Each row below is a small network's average activation on inputs in which a field has the value named, seen along a few directions.
Values that are neighbours, or in one group, have similar rows; names and order tell nothing.
In the rows, 128 means zero.

Other fields shift rows strongly along two fixed directions, in all tables alike. That doesn't count.
To show where, the next rows are all for the same value of a field, averaged over different records:
[116 166 111 127 111 133 107 173 131 158 144 108]
[115 164 106 132 108 143 103 174 131 160 148 101]
[144 116 161 120 158 127 129 147 127 142 136 139]
[141 136 131 108 135 128 132 133 145 137  93 147]
[127 155  93 114 100 137 126 133 151 139  88 133]
[120 174  62 111  62 142 128 112 159 131  35 144]
[124 145 119 120 129 136 117 158 133 153 140 118]
[162  82 193 100 190 111 159 125 130 128 115 169]

Field DAPE:
lisi: [135 132 144 116 138 134 120 145 106 148 181  90]
fugu: [123 146  98 118 106 134 134 107 129 133  81 158]
nogol: [122 133 103 135  76 126 122  88 140 104 128 132]
leb: [ 88 132 112 158 117 125 118 140 111 130 159  81]
zed: [129 132 141 124 142 134 118 172 127 156 158 118]
kenis: [ 89 106 156 147 153 129 126 158  99 120 208  90]
sek: [103 152 106 135 105 133 111 122 120  95 121 105]
tamap: [116 121 145 158 165 106 107 139  96 107 170  91]
ponul: [146 130 116  98 135 129 149  83 118 117 104 143]
difil: [160  61 175 156 159 111 154  96 124 106 128 172]
vav: [155  85 156 141 136 119 176  72 141  92 100 176]
tivu: [146  93 132 141 133 123 124  83 141 105 123 144]
Each value of DAPE is a pair of two hidden parts, and every pair occurs once (2 first parts, 6 second parts).
- nogol and vav share the first part; nogol and tivu share the second. Which value has the first part of tivu and the second part of vav? => difil
- sek and kenis share the first part; sek and tamap share the second. Which value has the first part of tamap and the second part of kenis? => leb

Field ZAGE:
fikif: [124 177  96 100  98 145 114 136 129 141 104 118]
bop: [125 151  70 146  64 127 125 104 169 116  39 145]
dezir: [125 125 112 127 135 125 146  89  98 112 106 123]
kos: [120 119 169 154 187 121  89 202 101 152 206  84]
miv: [105 154 110 183 107 131  83 175  84 163 242  74]
minud: [183  33 240  76 241 112 193 103 116 126 134 178]
zevir: [108 131 141 122 137 121 115 144 112 115 171  88]
kep: [139  87 148 125 142 120 179  93 156  95  52 192]
kod: [101 135 100 116 116 134 141 116 142 118  58 143]
kenab: [134  96 173 135 145 123 124 118 132 101 181 127]
pugup: [136 150  82 122  75 142 133 110 156 148 102 138]
nuni: [134 177  96 131  88 135  96 145 139 151 141 127]
Each value of ZAGE is a pair of two hidden parts, and every pair occurs once (2 first parts, 6 second parts).
- dezir and zevir share the first part; dezir and miv share the second. Which value has the first part of miv and the second part of zevir? => kenab
- bop and kep share the first part; bop and kos share the second. Which value has the first part of kos and the second part of kep? => kod
